These are the activations of a small neural network, seen along a few directions. Each row is one input.
In each table, some parts of the input vary, and every possible input appears once, in random order.
Descriptions start from the smaller parts, as in this example, which fits no table here: one of 8 places around a ring, together with either a single point or one of 9 places around a ring or (one of 3 separate values, together with one of 4 places along a line).
Shared parts are said once, and a part with two or three values counts as separate values.

Other details of the inputs vary at random and push rows far along two fixed directions, the same in every table; ignore that.

Rows:
row 1: [ 40  19  -4 -31  25 -70  43   0   3 -32 -30 -11]
row 2: [  4   0  22 -12  78  -1  68 -53  62 -23 -45 -31]
row 3: [-19 -10 -31  22 -65  41 -15 -20 -35  54  60  26]
row 4: [  3 -19  17  -6  -1  23  11 -95 -14  44  13  -6]
row 5: [  4 -20   1  44  67 -21  18  -7  53 -56   6  25]
row 6: [  4 -28  18   7 -53  70 -64 -77 -38  43  -4 -14]
row 7: [ 69   2   7  -7 -39 -42 -43  54 -59   8  12  -8]
row 8: [ -1 -24  42   8 -29  67 -65 -18 -39  53 -40 -33]
row 9: [-72  -2 -19  60  21  61  24 -48  42  11  61  42]
row 10: [-50  -8  -4  27 -10  31  -1  26  -7  16  38   1]
row 11: [-44  31 -21  38  35  18  61 -17  92 -47  -2  20]
row 12: [  3  13 -21   0 -73  15 -14  22 -34  44  26  11]
row 13: [ 96  16  13 -49 -43 -20 -50  84 -22 -37 -47 -41]
row 14: [-58  -4   5 -13  48 -58 -23 -10  -3  28 -19  37]
row 15: [ -4  -2  -3  11  96 -49  77 -28  58 -49 -34   4]
row 16: [ 77 -17  34 -18 -33 -10 -69 115 -43   5 -52 -44]
row 17: [-12 -10 -20   1 -72  38 -33   8 -75  57  65  12]
row 18: [-32  30  -6  13  23  20  30  28  27 -29  12   1]
row 19: [ 57  40 -28 -62 -18 -69  47 111  19 -95 -42 -60]
row 20: [-65  -7  -1 -33  41 -44  -2 -75  12   4  24  71]
Each input here is: one of 2 separate values, together with either a single point or one of 4 places along a line or one of 5 places around a ring.
Which other rows does row 3 become when the choice among 2 separate values takes its other values? List them by row number.
Answer: row 9
Which other rows does row 12 become when the place on the line of 4 takes its other values? List them by row number.
Answer: row 3, row 17, row 19

Rows:
row 21: [ 13  23 -13 -11  -7 -38  -5  68   5 -26 -17  -6]
row 22: [-43  11 -21  22  19  25  28 -17  35  -8  21  19]
row 23: [ 64  33 -12 -44  10 -92  32 105  -4 -44 -45 -47]
row 24: [-52  -2 -10   5  26  10  34 -47  21   7  29  23]
row 25: [  9  -7   9  -4 -51  35 -28  -1 -57  52   5 -20]
row 26: [-35 -14  15  20  56  11  21 -61  42 -13 -26   1]
row 27: [ -5  -5   0  35 -41  25 -36  26 -60  64  53  21]
row 28: [-35 -17  29  13  52  20 -10 -62  31  -7 -10  29]
row 29: [ 59  15  -5 -31 -13 -53  10  34 -15 -12 -26 -32]
row 30: [ 54   2  10 -18 -23 -16   0  31 -10 -26 -19 -40]
row 31: [  0   0  -7  13 -49  41 -27  34 -44  58  13 -14]
row 32: [ 75  27  -7 -62 -15 -53 -15  82   5 -52 -65 -62]
row 33: [  1 -44  48  31 -22  34 -68 -18 -81 111  31   8]
row 34: [-25 -10  -9  37  32  37  42 -43  64 -62  19  27]
row 35: [-43  -5 -12   3  39  -9  19 -43  35 -35  18  44]
row 36: [-11   4 -12 -14  29 -12  24 -55  42 -46 -11  31]
row 37: [-13 -19  10  15 -63  44 -69  17 -57  65  37  17]
row 38: [-13   9 -13 -11  22 -10  48 -51  49 -26  -8   1]
What do these inputs look like to the network?
Answer: one of 3 separate values, together with either a single point or one of 5 places around a ring
The inputs of row 34 and row 37 match in every part but the choice among 3 separate values. If row 33 is changed in the same way as row 34 into row 37, which row does it become?
Answer: row 28
Which other rows does row 38 become when the choice among 3 separate values takes its other values? List them by row number.
Answer: row 29, row 36
Which other rows agree with row 26 in the choice among 3 separate values? List them by row number.
Answer: row 22, row 24, row 25, row 31, row 38
